[[ 109   79  985   92  316  418]
 [ 109  -61  529 -560  316  446]
 [ 109  -61  301 -397   34  391]
 [ 197  -61  529 -234   34  391]
 [ 460  500   72   92  598  336]
 [ 548  640 -156  417  598  281]
 [ 373  219 -384   92 -107  308]
 [ 109  -61  757 -397  175  418]
 [ 285  219  757 -234  739  418]
 [ 197  219  757 -560  598  418]
 [ 109  -61  529 -560  175  418]] >> 985

[[ -92  131 -121 -346 -107  -48]
 [-193  -19 -120 -268 -205   35]
 [ -22  -45   16  117 -191   17]
 [-199 -110 -114 -266  302  211]
 [ 199   34 -145 -121 -591 -275]
 [ 144   23  -96 -187  379   43]
 [  64  -40   39  102   20    9]
 [ -29 -141    5  277  972  188]] >> -121

[[ 10 -28 -12   5 -20 -28  17 -28   1  26   1 -24]
 [  6   3   7   1 -45 -16   9  10   1 -27  13  -3]
 [ 20 -17  11  -8  14   4  -8  -8 -10 -49  -8   7]
 [ -9 -44  -1  -5  -2  29   0  -2  -8 -13 -29 -35]
 [-45 -36  -8  22   3   7 -28 -24 -23 -15 -45 -23]
 [-20   5 -15  19  -9 -40  -7 -23 -37 -48   6   6]
 [-22 -46 -17  13  11 -11 -24 -33 -42 -28 -35   6]] >> -12

[[31 64 66 79 38 41 80 42 39 46]
 [34 47 43 39 16 49 57 35 46 32]
 [62 31 26 10 49 34 21 43 43 36]
 [50 50 39 41 40 33 44 39 42 49]
 [34 47 43 44 20 57 47 36 53 41]
 [47 50 40 46 44 29 51 43 33 47]
 [52 48 52 67 75 48 34 57 39 60]
 [28 48 55 55 28 52 64 40 48 32]
 [39 44 34 41 28 47 35 39 46 48]
 [61 29 27 20 63 50  5 49 53 49]
 [47 42 40 31 39 42 47 41 46 34]] >> 66

[[ 405  -16  127 -130  455 -223  216 -407  183   25  322 -517  104  545
  -273 -536]
 [ 197 -101  177  -84  230   57  223 -106  126  -26   69 -173 -120   48
   -58  -32]
 [ 374  -36  145 -124  421 -160  231 -349  177   17  276 -451   55  446
  -230 -432]
 [  76 -114  141  -62   93  122  159    3   69  -45  -37  -32 -170 -131
    16  127]
 [ 408  -13  125 -130  460 -226  220 -411  183   27  328 -523  107  554
  -277 -545]
 [  52 -114  128  -56   66  130  144   21   57  -48  -54  -10 -180 -160
    27  151]] >> 127

[[306 429 655 807 696 442 209 280 290 284 400 311]
 [288 228 319 287 322 291 289 278 766 279 323 272]
 [312 312 330 346 282 278 245 274 368 256 267 378]
 [318 430 619 328 320 338 286 262 257 293 408 305]
 [307 321 375 285 275 332 283 270 661 314 331 286]
 [188 293 279 297 294 286 241 307 518 302 460 272]
 [292 312 329 294 292 293 279 286 543 290 341 287]
 [253 295 311 288 275 248 280 247 271 307 317 291]] >> 655

[[27  7 54 34 37 14 77 27 29]
 [43 58 65 53 50 64 27 48 63]
 [51 13 12 32 39  3 98 40  9]
 [48 10 16 31 38  2 98 38 10]
 [ 5  7 98 40 38 32 49 17 54]] >> 54
---
[6 3 1 8 1 8 1] Answer: 8

[[ 85  16  69  70 239  97]
 [ 74  77 212 139  66  57]] Answer: 66

[[806 179 303 319]
 [248 134 256 212]
 [587 237 418 348]] Answer: 418

[144 492 809 100 709] Answer: 100

[9073 6026 7354 3199 3683 8321 4802] Answer: 8321

[[-28  12   9   2  -8   7]
 [ -1   6   3  39  16  18]
 [-15  16  12  41  16  32]] Answer: 16

[4583 5883 8443 9639 1356] Answer: 9639
---
[  6  70 -35 -20  68]	-35, 70

[-38 -21 -50  73  65]	-50, 73

[ 36 -43  45  51  33 -54 -48]	51, 51

[ 40 -45   9  37 -71]	9, 40

[[ 44  -2  -1  29 -66]
 [ -8  -5  52  13   9]
 [ 26 -11 -37 -17 -46]]	52, 52

[ 47   6  46 -22  67]	46, 67
---
array([ 47,   0,  -8, -65, -34,  -1]) Out: -65
array([ 11,  69, -15,   0,  36,   3,  13]) Out: 36
array([  1,  14, -30, -14,  -2, -44,  57]) Out: -2
array([-44,  25, -36,  52,   6,  45, -22]) Out: 6
array([-3, 11, 60, 34, 24,  0, -4]) Out: 24
array([ 73,  58,  27, -15, -50, -61]) Out: -15
array([-18,  58,  48,   0,  38]) Out: 48
array([ 45,  24,  10, -16, -33,  66]) Out: -16
array([ -4,  12, -61,  -4,   2, -21]) Out: -4
